A small network was shown many inputs. Here are its activations along a few directions, one row for each input.
Each table varies a few parts of the input and shows all the possible inputs, shuffled.
Descriptions start from the smaller parts, as in this example, which fits no table here: one of 8 places around a ring, together with either a single point or one of 11 places along a line or (one of 3 separate values, together with one of 4 places along a line).
Shared parts are said once, and a part with two or three values counts as separate values.
In the rows, zero is written as 128.

Other details of the inputs shift rows strongly along two fixed directions, in all tables alike. That doesn't count.

Table:
x1: [109 154  35 125 144 113 129 124 141 129  48 134]
x2: [ 55 184 166 137  73 118 132 103 161 171 174  47]
x3: [132 130 169 124 116 130 146 127 109 102 106 178]
x4: [164 134 168 126 113 103 113 137  99 102 110 160]
x5: [139 121 152  81 128 100 117 153 108 103 100 174]
x6: [140 130 170 144 102 101 131 118 107  89  99 168]
x7: [140 101 175 156 117 143 147 124 129 113 129 164]
x8: [146 116 150 106 107 126 139 153 123 102 127 174]
x9: [154  82 145 125 115 141 133 145 142 115 153 165]
x10: [ 89 197 144  92  97 124 115 127 133 169 149  83]
x11: [125 104 161 129 147 125 136 113 105  93 127 161]
x12: [166 111 164 106 154 138 115 134 116 117 142 156]
x13: [136 102 165 141 142 124 133 129  84 109 121 148]
x14: [126  96 172 159 121 126 149 124 107 106 125 156]
x15: [143 100 174 149 132 129 135 133  95 116 125 147]
x16: [154  85 141 116 127 139 129 140 140 110 153 167]
x17: [115 169  45 125 161 122 115 121 118 139  36 124]
x18: [132 112 142  85 116 100 124 152 121  94 104 178]
x19: [132 110 166 123 147 130 135 114 116  90 129 161]
x20: [ 88 181 157 110  89 129 107 121 157 196 188  50]
x21: [158 105 154  98 150 127 122 142 119 102 148 154]
x22: [ 80 199 139 104  96 127 122 114 132 165 135  81]
x23: [ 72 168 147  77  81 115 110 118 176 163 209  53]
x24: [147  97 151 119 134 134 139 126 138  97 142 163]
x25: [159  90 154 140 106 129 142 158 142 104 148 152]
x26: [134  86 160 150 111 120 153 138 121 103 138 156]
x27: [153 111 172 115 150 140 122 121 114 109 135 155]
x28: [130 129  14 166 162 160 136 109 162 149  87 119]
x29: [139 130 165  81 133 103 111 147  98 108  96 172]
x30: [115 129  13 182 157 136 147 119 136 138  75 104]
x31: [161  85 147 136 108 140 139 153 147 113 148 161]
x32: [116 126 164 101 124 101 130 127 105  94  86 180]
x33: [152  99 151 104 149 122 123 141 108 104 147 154]
x34: [146 114 170 112 156 132 122 122 105 100 132 153]
x35: [172 110 170 142 135 135 128 150 116 123 134 147]
x36: [122 139  26 175 171 165 134  97 149 152  76 118]
x37: [164 100 165 123 139 146 118 138 117 134 144 160]
x38: [145  82 150 137 109 122 141 153 124 105 148 154]
x39: [164 125 155 125 106 100 119 143 108  97 115 161]
x40: [143 160  45 135 146 147 132 141 133 146  78 126]
x41: [141 173  46 172 141 122 118 112 120 135  47 110]
x42: [145 154  28 196 167 159 135 121 141 160  60  90]
x43: [133 159  41 169 121 111 130 116 143 125  63 118]
x44: [136 132  16 190 144 160 148 122 171 154  79 111]
x45: [151  99 175 133 133 148 126 125 114 127 137 160]
x46: [ 70 178 164 109  88 110 109 122 134 190 190  40]
x47: [109 140  19 193 169 143 145 106 123 141  58 103]
x48: [137 136  14 138 165 144 125 127 159 130  98 107]
x49: [163 103 160 115 150 143 115 132 115 128 144 162]
x50: [ 64 178 159 102  97 106 107 118 124 183 186  40]
x51: [134  93 146 121 139 121 140 126 119  90 139 161]
x52: [169 100 163 138 123 132 136 158 128 117 143 147]
x53: [ 53 185 157 103  96 124 118  89 161 167 182  53]
x54: [ 67 168 161 104  75 107 116 128 145 183 201  40]
x55: [ 72 183 163 120  83 132 115 106 156 191 180  46]
x56: [ 78 168 151  84  93 125 105 115 160 185 205  58]
x57: [147  95 165 154 107 128 154 142 139 102 138 155]
x58: [126 142  11 153 173 146 136 111 156 130  82 108]
x59: [126 155  45 148 135 142 147 126 143 137  72 131]
x60: [142  86 157 135 116 141 143 130 138 114 146 168]
x61: [162  90 156 120 129 143 126 145 128 128 151 160]
x62: [140  88 147 116 124 116 136 147 118  92 147 153]
x63: [171  94 156 133 124 143 133 153 133 126 145 156]
x64: [133  96 174 142 122 145 140 117 124 116 137 168]
x65: [159 114 164 101 159 130 115 135 108 108 140 154]
x66: [138 144  27 165 181 167 120 104 139 163  78 109]
x67: [130 129  10 144 166 139 127 126 148 133  97 107]
x68: [ 53 187 157  92 109 112 105  97 131 171 182  41]
x69: [122 102 164 140 138 121 143 119 100  92 122 155]
x70: [165 102 155 102 145 135 122 141 128 111 150 155]
x71: [139  83 144 130 120 117 139 149 114  98 144 155]
x72: [ 85 181 138 106  56  86 110 123 152 145 161  74]
x73: [134 139  22 149 171 137 126 132 128 145  88  93]
x74: [ 62 169 155  97  85 102 114 125 134 176 197  41]
x75: [ 64 184 165  87 101 105 104 116 127 176 191  38]
x76: [123 150  24 169 183 145 127 111 115 145  63  90]
x77: [152 108 161 106 159 125 116 134  97 110 140 153]
x78: [130  92 153 130 128 116 147 132 114  90 136 155]
Each input here is: one of 6 places around a ring, together with either one of 3 separate values or one of 10 places around a ring.
Q: Changing only the place on the ring of 6 turns x77 into x11. The same change can be made to x29. Which row results?
A: x32
Q: Changing only the place on the ring of 6 turns x1 into x5. The same change can be made to x30. Which row results?
A: x74
Q: Start at x36 and move only the place on the ring of 10, one step at a time. The first step leads to x53. Which rows follow, in order?
A: x19, x11, x69, x47, x14, x2, x7, x64
Q: Which other rows does x64 become when the place on the ring of 6 takes its other values? List them by row number.
A: x9, x37, x45, x60, x61
Q: Start at x52 and move only the place on the ring of 6, one step at a time. The first step leads to x25. Which rows follow, in order?
A: x57, x2, x42, x35

Table:
x79: [ 91 142 122 135 122 130 130 110 135 149 142  94]
x80: [113 164 130 102 122 125 108 122 135 157 145  95]
x81: [142 111 141 117 150 137 124 126 121 122 141 140]
x82: [137 112 134 112 131 128 126 140 125 120 133 148]
x83: [123 107 141 139 126 129 142 120 130 107 130 146]
x84: [139 132  39 169 184 159 132 110 128 142  78 115]
x85: [101 145 123 112 129 126 118 120 139 151 156  85]
x86: [144 131 150 126 128 120 121 134 110 121 113 142]
x87: [110 170 140 115 115 121 111 117 127 154 133  96]
x88: [101 161 134 122 102 115 120 122 130 149 125 102]
x89: [129 121 145 140 120 119 138 129 115 110 118 144]
x90: [148 134  38 140 172 146 121 134 136 140  87 118]
x91: [137 129 143 131 111 113 131 135 116 111 111 147]
x92: [132 110 148 136 144 134 133 123 113 118 133 135]
x93: [ 97 148 120 102 104 118 124 127 154 139 153 101]
x94: [136 122 135 116 117 118 132 136 132 110 121 153]
x95: [103 156 125 109 101 111 123 130 139 143 142  99]
x96: [128 107 140 141 128 127 140 124 120 109 132 141]
x97: [ 92 141 116 116 111 122 129 116 155 140 152  96]
x98: [147 124 143 113 136 124 120 140 116 122 125 142]
x99: [139 113 130 113 124 122 131 143 128 111 135 146]
x100: [125 122 145 139 118 121 140 125 124 108 116 149]
x101: [160  94 139 157 120 145 133 137 145 129 160 134]
x102: [138 127 154 133 141 133 127 122 109 122 122 142]
x103: [135 124 152 135 137 127 129 128 108 120 120 139]
x104: [149 119 137 105 145 135 117 136 122 122 137 144]
x105: [139 121 138 117 126 123 126 138 120 122 120 149]
x106: [131 104 138 123 135 130 131 130 124 119 137 144]
x107: [133 129 144 129 109 115 133 131 125 108 109 152]
x108: [ 93 155 130 133 113 122 127 115 129 149 130  98]
x109: [134 105 132 126 129 124 135 133 127 110 138 142]
x110: [171 116  49 193 143 176 144 142 160 163 101 119]
Q: What do these inputs look like to the network?
A: either one of 2 separate values or (one of 5 places along a line, together with one of 6 places around a ring)

Table:
x111: [169  86 163 124 152 134 127 135 102  99 135 175]
x112: [175  84 166 123 148 133 123 145 109 106 137 173]
x113: [ 92 143  77 138 124 136 129 110 158 159 130  87]
x114: [155  93 169 139 138 131 145 133 102  87 124 179]
x115: [149 107 167 120 135 117 128 144  84  92  92 182]
x116: [105 121 184 109 103 110 126 133 133 121 180 116]
x117: [107 121 184 122  93 118 130 121 130 125 172 121]
x118: [133 135  28 154 154 156 140 127 157 148  85 116]
x119: [100 152  81 152 108 129 133 121 152 166 123  80]
x120: [105 146  72 132 119 127 127 129 156 162 136  78]
x121: [ 81 160 156  99 101 127 112 109 151 172 181  75]
x122: [ 75 156 151 109  93 113 118 113 149 148 187  71]
x123: [121 138  36 158 168 149 138 116 143 140  83 116]
x124: [108 147 187  91 104  90 121 124 124 112 150 121]
x125: [103 147 182  84  93 104 119 128 126 127 147 140]
x126: [152 103  85 146 176 150 142 128 117 116  87 160]
x127: [106 126 187  99 116 125 122 118 127 138 172 123]
x128: [179  89 164 125 142 139 125 143 117  98 140 174]
x129: [163 108 163 106 130 105 127 152 102  93 110 190]
x130: [165  75 154 127 127 128 138 144 118  92 140 178]
x131: [153 138  34 157 169 153 121 132 148 152  89 106]
x132: [ 99 185  74 128 114 118 116 116 135 156  96  95]
x133: [131 139  31 159 170 141 133 128 137 140  86 108]
x134: [120 149  39 135 165 137 121 120 125 136  56 125]
x135: [149 139  29 156 162 152 127 138 150 150  88 107]
x136: [150 103 165 117 137 115 134 126 111  78 101 188]
x137: [154 119  81 128 168 130 122 135 102 103  69 161]
x138: [164  89 176 140 141 132 135 137  98 106 119 176]
x139: [110 161  88 149 128 139 118 113 143 175 121  78]
x140: [155 126  92 158 150 122 135 124 112  99  55 158]
x141: [153 103 159 103 147 112 124 149  91  90 103 180]
x142: [125 124 182 101 112 124 112 124 126 134 182 118]
x143: [154  91 172 145 134 127 145 138 101  93 118 178]
x144: [170  83 159 122 127 133 138 150 120  91 140 177]
x145: [113 149 179  84  95  97 115 131 120 122 154 133]
x146: [ 73 171 160 106 100 119 124 109 132 161 174  67]
x147: [168  85 167 122 153 130 127 144 103 103 132 173]
x148: [166 104  82 149 161 156 138 137 138 118  92 164]
x149: [ 78 181 151  92  94  97 113 105 140 139 157  76]
x150: [135 138  34 152 176 145 131 128 130 146  85 104]
x151: [144 147  38 175 150 153 133 130 146 155  77 109]
x152: [ 87 172 169 115  86 121 115 119 150 173 178  66]
x153: [103 165  78 140 113 139 132 121 155 162 129  78]
x154: [ 96 163  88 145 131 133 130 114 132 165 116  77]
x155: [149 107 163 115 138 120 126 138  86  87  96 184]
x156: [ 71 152 151 100  82 118 126 116 160 163 183  77]
x157: [ 93 159  83 151 123 133 130 109 148 150 126  81]
x158: [ 81 161 156  93  82 113 120 133 157 163 192  65]
x159: [149 149  39 169 162 159 127 120 145 152  84 108]
x160: [168  88 168 124 142 143 132 139 123 103 133 183]
x161: [162  99  80 165 147 145 145 134 127 112  90 159]
x162: [153  84 169 152 127 127 142 138 110  91 119 176]
x163: [159 106  78 154 169 141 138 131 118 105  96 156]
x164: [165  92 172 134 145 136 134 131  98 100 125 178]
x165: [145 149  34 168 155 157 133 125 147 149  83 109]
x166: [ 75 191 155 101  75  96 113 123 133 163 145  82]
x167: [107 119 188 129  89 113 131 126 129 129 165 120]
x168: [110 114 180 109  99 110 124 133 134 127 181 117]
x169: [112 130 194 116  81 118 133 139 134 134 170 119]
x170: [163  87 161 121 152 132 136 138  98  93 133 175]
x171: [156 109 168 128 130 113 133 126 101  75  98 182]
x172: [123 130 185  98  98 123 120 136 137 129 186 117]
x173: [103 144  71 140 124 131 123 114 151 153 137  82]
x174: [ 86 168 161 110  96 124 112 108 142 169 180  69]
x175: [ 96 121 183 110 102 120 131 121 138 122 173 125]
Q: What do these inputs look like to the network?
A: one of 5 places along a line, together with either one of 3 separate values or one of 10 places around a ring
Q: Changing only the place on the line of 5 turns x148 into x151. The same change can be made to x136. Which row results?
A: x140
Q: Which other rows agree with x130 in the place on the line of 5? List them by row number.
A: x111, x122, x128, x137, x142, x144, x145, x149, x163, x170, x172, x173
Q: Start at x126 and move only the place on the ring of 10, one step at a time. The first step leads to x123. Which rows follow, in order?
A: x175, x113, x156, x118, x148, x160, x121, x127
Q: Start at x141 and move only the place on the line of 5, one step at a time. The first step leads to x137. Which rows follow, in order?
A: x134, x155, x115
Q: Which other rows agree with x133 in the place on the line of 5? List them by row number.
A: x112, x116, x120, x124, x129, x131, x135, x141, x147, x150, x158, x168

Table:
x176: [117 153  23 157 145 141 130 116 155 154  96  88]
x177: [111 121 177 123 103 119 125 129 122 132 156 117]
x178: [162  94 167 122 134 133 127 142 115 107 141 171]
x179: [153 110 157 107 135 118 132 142 105  91 103 187]
x180: [145 100 158 139 127 132 137 135 122 106 128 163]
x181: [132 112 160 113 115 122 129 136 126 115 153 136]
x182: [ 94 169 157 108  94 101 121 121 124 135 135 103]
x183: [150 121  75 146 174 133 128 123 109 111  65 156]
x184: [153 110 103 149 163 145 130 133 124 122 105 143]
x185: [ 93 168  76 127 124 129 114 121 156 173 140  63]
x186: [ 85 159 155 110 100 122 126 115 136 159 174  77]
x187: [121 131 175 110 109 127 123 126 135 138 170 117]
x188: [149 115  82 152 142 142 142 125 134 122  99 143]
Q: What do these inputs look like to the network?
A: either one of 3 separate values or one of 10 places around a ring
Q: What sort of input is x183?
A: one of 3 separate values
